Each row below holds a small network's activations on one input, seen along a few directions.
In each table, some parts of the input vary, and every possible input appears once, in random order.
Descriptions start from the smaller parts, as in this example, which fits no table here: one of 8 places around a ring, together with either a single point or one of 9 places along a line or (one of 3 separate values, together with one of 6 places along a line).
Shared parts are said once, and a part with two or three values counts as separate values.
(in the rows, 128 means zero)

Other details of the inputs vary at random and push rows far along two fixed directions, the same in every table; ignore that.

Rows:
r1: [121 131 138 135 130 121 138 166 139 140 146  92 161 132]
r2: [135 117 135 129 140 139 150 131 117  93 114  85 158 139]
r3: [112 100 125 121 109 125  87 108 118 144 132 187  22 113]
r4: [120 111 133 134 133 128 126 118 123 144 141 130  64 132]
r5: [126 114  82 150 136 148 120  89 111 154 151  93 156 116]
r6: [121 116 175 124 136 113 160 182 129  95 122  95 130 145]
r7: [145 157  96  99 131 133  87  70 132 155 114 151 114 124]
r8: [129 122 138 108 140 124 124 113 122 135 128 131  77 138]
r9: [121 131 129 152 118 124 138 164 135 130 128 108 172 112]
r10: [123 107 130 179 133 138 170 132 120 105 143 117 169 126]
r11: [112  94 158 122 106 125 129 161 122  81 107 154  83 123]
r12: [135 153 143 123 138 115 145 154 142 131 121  95 167 136]
r13: [128 125  83 117 125 148 102  89 118 138 137 108 176 120]
r14: [137 159  95 137 136 127 122  99 137 179 148 102 159 123]
r15: [137 142 138 116 128 125 133 153 137 108 110 106 174 133]
r16: [118 129 169 140 122 108 152 205 146 119 130 111 138 131]
r17: [124 110 172 105 118 119 126 162 126  86 103 147  83 136]
r18: [147 175 103 122 150 130 131  94 130 163 143 136 175 142]
r19: [128 108 127 161 130 144 167 121 120  82 124 125 174 132]
r20: [128 118 142 120 142 128 136 119 123 127 124 116  86 142]
r21: [130 135 139  98 131 116 108 127 136 144 126 144  84 137]
r22: [127 135  93 131 143 135 117  96 124 169 164  88 157 131]
r23: [136 144 100 107 148 132 111  91 125 163 148  91 161 139]
r24: [120 107 172 161 130 118 168 148 130 102 134 161  67 140]
r25: [122 121 122  99 100 121  78 110 134 133 105 208  34 112]
r26: [130 129 123 120 107 127 113 118 132 123 104 164  96 113]
r27: [113 110 172 139 125 115 154 197 134 112 138  99 131 134]
r28: [123 115  85 131 128 142  94  74 113 166 150 139  99 112]
r29: [115 104 171 134 125 115 145 169 128 115 133 135  61 131]
r30: [131 116  80 132 133 155 118  78 112 131 132  99 163 122]
r31: [125 112 169 119 126 124 154 175 124  72 107 106 140 138]
r32: [138 154  86 132 128 144 121  93 123 139 133 153 189 123]
r33: [116 117 128 143 118 128 131 166 130 128 138 102 173 116]
r34: [146 165 101 117 144 126 123  90 137 167 131 101 162 132]
r35: [134 146  84 125 122 140 107  94 133 146 122 119 180 114]
r36: [125 131 129 155 116 124 146 159 133 129 127 106 168 112]
r37: [116  95 157 137 116 131 157 176 121  72 111 112 141 124]
r38: [120 116 123 110 108 131  98 126 130 120 115 161  98 118]
r39: [126 135 174 121 129 106 153 196 145 108 114 109 141 139]
r40: [137 135 171 126 120 117 159 178 137  83  93 116 146 131]
r41: [121 129 161 161 114 118 166 197 130 102 128 154 157 121]
r42: [143 157 140 129 135 130 154 145 129 102 116 138 188 140]
r43: [141 148  94 103 137 141 101  91 128 142 129 105 175 133]
r44: [138 117 136 118 130 132 116  67 120 107 110 209  26 140]
r45: [135 124 142 135 145 126 146  93 126 121 129 160  77 146]
r46: [124 138 136 115 116 109  93 117 141 167 127 190  19 121]
r47: [126 136  85 123 118 130  81  93 130 178 141 156 108 107]
r48: [123 124  86 136 128 140 104 101 119 161 156 102 168 115]
r49: [138 168  97 142 142 131 129 104 131 174 160 138 170 132]
r50: [133 118 134 105 131 132 114 105 118 111 113 144  81 133]
Description of these inputs: one of 5 places around a ring, together with either one of 2 separate values or one of 8 places along a line.
Changing only the place on the ring of 5 turns r31 into r6. The same change can be made to r7. Which row results?
Answer: r12
Changing only the place on the ring of 5 turns r20 into r4. The same change can be made to r18. Which row results?
Answer: r49
Which other rows does r32 become when the choice among 2 separate values takes its other values? List them by row number.
Answer: r19
Which other rows does r42 become when the choice among 2 separate values takes its other values? List them by row number.
Answer: r44

Rows:
r51: [120 103 168 127 104 115 129 152 134  85 100 195  56 123]
r52: [111 120 170 148 112 113 168 238 148  99 124  67 193 125]
r53: [144 144 106 113 142 145 131 102 114 123 122  98 178 135]
r54: [151 158  63 106 151 155 100  40 113 161 136 105 176 134]
r55: [133 163  58 123 141 142  93  75 127 205 176 116 181 126]
r56: [122 109 176 157 116 120 176 199 140  59 108 114 181 131]
r57: [133 147 183 109 119  99 135 173 146 120  93 174  47 132]
r58: [116 129 171 138 106 106 136 183 143 132 113 174  43 117]
r59: [134 136  51 136 139 159 102  52 110 173 155 107 173 117]
r60: [145 148  55 122 136 154  93  49 108 164 141 122 187 113]
r61: [135 155 118 108 109 110  76  90 138 179 116 218  21 110]
r62: [135 128 122  89 124 128  89  63 130 134 108 202  19 136]
r63: [138 134  65 129 154 151 104  44 107 177 162  89 160 126]
r64: [133 132 101 138 129 139 128 104 123 123 129 116 190 122]
r65: [117  96 179 161 135 120 194 200 131  74 130  64 179 141]
r66: [109  93 165 140 108 123 141 169 123  90 111 170  54 122]
r67: [144 149  50 126 138 152  92  40 115 165 144 122 190 117]
r68: [122 133 127  99 130 112  77  94 129 185 154 197   5 131]
r69: [120 126 184 133 121  97 140 177 140 135 121 155  35 125]
r70: [125 113 180 110 118 117 141 154 130  78  92 171  55 141]
r71: [116  97 179 161 136 122 193 200 125  75 129  62 182 139]
r72: [114 101 165 162 121 134 187 215 117  71 120  79 192 123]
r73: [118 130 178 115 106 101 119 187 139 119 119 201  62 126]
r74: [137 157 131 115 140 121 144 169 147 126 122  48 235 138]
r75: [124 118 101 150 130 144 142 114 127 127 142  98 180 126]
r76: [134 132 116 148 131 141 153 145 118 103 126  82 237 121]
r77: [119 110 104 117 113 135  83  68 120 151 128 208  10 118]
r78: [125 138 185  95 122 102 125 179 140 116 112 186  52 144]
r79: [141 166  60 108 127 132  72  71 138 195 146 109 188 114]
r80: [151 158  61 107 151 153 100  36 117 160 136 107 176 137]
r81: [130 117 124 150 148 140 163 144 110 119 145  48 210 131]
r82: [133 151  70 113 145 131  84  70 134 205 165  78 161 123]
r83: [128 118 183 137 130 122 183 192 142  56 102  97 171 150]
r84: [115  90 177 136 122 115 140 149 133  98 122 158  36 138]
r85: [120 109 106 122 113 133  83  67 130 150 130 209  11 122]
r86: [118  98 177 160 137 123 192 203 122  74 129  62 182 138]
Changing only one part turns r82 into r79. The same change can be made to r86. Which row results?
Answer: r67
What is each input in this table made of?
Answer: one of 4 places along a line, together with either one of 3 separate values or one of 6 places along a line
Start at r63 and move only the place on the line of 4, one step at a time. The first step leads to r59. Which rows follow, in order?
Answer: r76, r54

Rows:
r87: [123 121 109 120 124 136 109 127 126 142 128 123 134 121]
r88: [120 120 139 103 102 118  99 131 133 130 112 187  42 116]
r89: [130 110 145 145 138 126 161 149 133  76 124  95 218 138]
r90: [119 104 153 145 117 143 159 165 131  71  99 133 103 139]
r91: [138 135 120 133 138 128 127 113 131 143 124 114 124 129]
r92: [126 120 146 117 124 116 117 122 133 135 108 175  28 125]
r93: [131 139 117 128 127 127 112 125 127 137 138 142 143 129]
r94: [138 135 123 131 138 131 121 114 130 142 125 112 125 130]
r95: [131 136 121 104 137 131 116 123 127 138 134 133 141 140]
r96: [129 102 116 132 132 130 117  92 128 112 117 124 137 126]
r97: [118 117 138 152 129 129 161 175 125 108 147  73 203 129]
r98: [132 139 118 105 127 127 119 118 131 136 125 117 135 129]
r99: [130 128 126 130 137 131 123 111 123 140 145 113 124 136]
r100: [125 127 175 131 130 111 161 179 137 101 114 145 113 138]
r101: [121 130 111 138 128 129 127 119 129 147 124 127 132 117]
r102: [123 128 120 129 138 126 138 110 124 145 141 121 123 135]
r103: [140 145 126 122 129 126 123 111 135 138 124 119 130 128]
r104: [120 111 168 121 125 117 144 184 132  97 108 120 105 133]
r105: [129 144 121 119 129 122 134 112 134 142 121 124 132 129]
r106: [132 130 114 144 129 130 123 118 131 145 127 123 130 117]
r107: [140 131 119 125 137 142 129 105  97 113 123 146 145 124]
r108: [123 121 119 113 136 135 122 118 122 140 145 114 131 137]
r109: [130 136 119 101 127 130 117 119 131 137 125 119 135 130]
r110: [133 128 124 135 138 128 135 110 126 143 143 118 121 135]
r111: [125 132 114 114 126 133 110 128 127 140 136 144 144 129]
r112: [132 140 119 129 117 129 113 119 132 138 127 128 135 118]
r113: [126 127 109 130 125 130 110 123 126 140 129 121 132 120]
r114: [124  96 119 135 133 131 126  89 123 112 137 125 136 130]
r115: [120 117 112 127 126 133 119 122 122 141 148 125 131 124]
r116: [132 112 116 132 136 144 135  99  91 117 134 129 129 121]
r117: [134 141 119 138 130 127 125 121 132 143 135 144 140 126]
r118: [128 126 116 110 135 134 114 122 126 140 125 112 130 132]
r119: [125 122 119 116 136 131 123 116 122 140 145 115 126 136]
r120: [129 139 116 124 119 128 112 120 133 136 129 128 136 117]
r121: [128 123 117 145 128 129 131 116 127 145 146 127 127 123]
r122: [124 124 174 120 126 112 145 183 132  95 117 140 114 142]
r123: [140 146 128 125 139 128 124 116 131 139 134 131 137 138]
r124: [135 135 122 127 137 131 116 114 128 139 127 110 126 130]
r125: [128 123 120 144 128 132 124 116 125 143 147 125 127 123]
r126: [131 132 116 119 136 129 115 118 125 138 127 110 127 131]
r127: [122 123 117 136 128 132 118 119 124 139 149 124 129 122]
r128: [135 145 122 121 131 124 134 112 136 140 122 122 131 126]
r129: [140 129 117 123 126 140 131 102 101 113 113 131 140 116]
r130: [114 123 167 139 118 112 157 185 134 103 115 156 119 129]
r131: [130 140 114 132 120 126 130 118 136 142 125 132 135 115]
r132: [128 127 149 123 114 117 106 131 132 130 122 200  46 125]
r133: [119 111 148 109 122 117 108 123 123 129 130 173  28 134]
r134: [127 130 112 140 129 130 127 120 131 145 126 125 130 116]
r135: [129 136 112 121 116 126 113 121 130 137 128 128 136 119]
r136: [123 124 114 142 130 130 133 115 127 147 145 130 125 121]
r137: [132 130 117 142 127 132 117 119 130 143 128 122 129 118]
r138: [127 135 113 118 127 130 113 128 128 138 137 143 143 128]
r139: [127 129 113 133 127 132 110 122 128 139 130 121 131 117]
r140: [123 111 178 140 127 117 156 173 130 100 127 123  99 137]
r141: [120 114 152 112 124 118 108 122 125 128 131 173  27 131]
r142: [116 105 172 148 116 120 147 181 128 100 131 131 106 127]
r143: [120 111 130 161 133 155 182 154 126  79 135  77 198 145]
r144: [130 141 116 134 131 126 129 122 132 143 135 147 141 124]
r145: [118 111 172 138 129 114 165 172 131 104 125 129  97 135]
r146: [137 119 113 131 135 144 128 102  96 117 114 125 132 116]
r147: [120 121 134 144 129 132 154 180 130 109 126  71 207 123]
r148: [133 139 120 107 138 128 117 122 128 137 134 132 138 139]
r149: [138 146 127 121 139 128 117 116 129 137 135 131 136 139]
r150: [130 127 174 131 119 110 158 174 140  99 105 129 106 131]
r151: [126 130 111 112 115 132 111 125 131 140 126 130 138 120]
r152: [133 112 118 123 124 126 120  90 133 108 116 130 142 124]
r153: [132 141 121 132 128 130 112 123 129 139 137 142 140 128]
r154: [120 112 168 145 115 119 139 184 133  99 112 128 107 122]
r155: [127 134 118 127 137 126 131 114 129 145 122 117 126 130]
r156: [118 123 114 140 127 128 135 116 124 147 144 131 128 124]
r157: [135 140 119 133 118 128 119 117 135 140 127 129 135 117]
r158: [137 145 125 119 128 127 118 112 132 137 125 116 132 130]
r159: [134 141 120 111 127 125 117 116 130 136 125 118 133 130]
r160: [128 131 145 142 141 128 158 172 132 104 125  60 200 133]
r161: [122 114 156 137 108 138 161 163 136  68  98 140 109 137]
r162: [124 140 113 129 119 125 129 117 134 144 123 134 136 116]
r163: [134 145 125 116 140 128 116 118 129 135 136 131 136 137]
r164: [131 133 108 132 131 153 132 103 128 108 125 146 139 144]
r165: [139 146 126 127 139 125 130 115 132 141 132 135 136 138]
r166: [128 138 115 123 127 127 112 125 127 138 138 142 142 128]
r167: [129 145 123 121 139 123 133 117 130 142 130 139 135 137]
r168: [134 144 123 114 130 126 118 115 133 134 126 117 133 127]
r169: [135 140 116 135 118 126 126 117 136 142 125 131 135 117]
r170: [108  98 165 131 114 123 147 188 127 100 130 131 113 128]
Changing only one part turns r159 into r122. The same change can be made to r162. Which row results?
Answer: r130
Changing only one part turns r121 into r169. The same change can be made to r108. Which row results?
Answer: r109
What is each input in this table made of?
Answer: one of 4 places along a line, together with either one of 3 separate values or (one of 2 separate values, together with one of 9 places along a line)
Which other rows does r147 become when the choice among 2 separate values takes its other values? List them by row number.
Answer: r104
Which other rows does r118 become when the choice among 2 separate values takes its other values? List them by row number.
Answer: r87
Which other rows does r127 become when the place on the line of 9 takes its other values? List them by row number.
Answer: r97, r115, r121, r125, r136, r142, r156, r170
Which other rows does r143 become when the choice among 3 separate values takes its other values? List them by row number.
Answer: r114, r116

Rows:
r171: [123 110 155 176 136 128 179 163 122  97 133  97 161 129]
r172: [130 122 161  91 139 124 126 123 125 100 106 165  69 153]
r173: [127 115 153 109 111 124 119 144 131  86  93 147 101 125]
r174: [133 153  91 123 137 128 111 121 140 170 147  60 215 119]
r175: [126 123  78 164 143 151 139  98 118 144 167  88 217 129]
r176: [133 123  87 136 134 144 105  56 120 161 136 130  84 119]
r177: [105  86 153 142 108 129 136 167 114  97 125 146  86 117]
r178: [133 118  98 111 153 144 102  52 111 160 158 127  83 143]
r179: [136 144  78 123 133 152 119 102 116 128 129  95 235 123]
r180: [120 139 155 146 121 113 157 201 144 122 141 114 180 130]
r181: [147 149  86 108 130 140  99  54 129 147 107 151 105 125]
r182: [112  83 153 135 113 125 131 152 124 100 119 128  76 121]
r183: [127 148  86 105 121 129  74  95 128 191 145 154 110 111]
r184: [127 141 154 120 113 106 122 153 145 143 111 149  58 123]
r185: [139 134 155 145 132 125 174 162 132  83 105 122 180 134]
r186: [129 142 174 118 144 109 160 190 136 119 142  79 161 148]
r187: [126 120 160 127 111 122 140 160 131  82 108 184 106 131]
r188: [132 155 126 125 127 113 109 111 138 174 134 168  79 124]
What is each input in this table made of?
Answer: one of 3 separate values, together with either a single point or one of 5 places around a ring
Changing only the choice among 3 separate values turns r188 into r185. The same change can be made to r180. Which row results?
Answer: r187
Which other rows does r174 become when the choice among 3 separate values takes its other values? List them by row number.
Answer: r173, r182
Which other rows does r171 become when the place on the ring of 5 takes its other values? List them by row number.
Answer: r175, r176, r177, r182
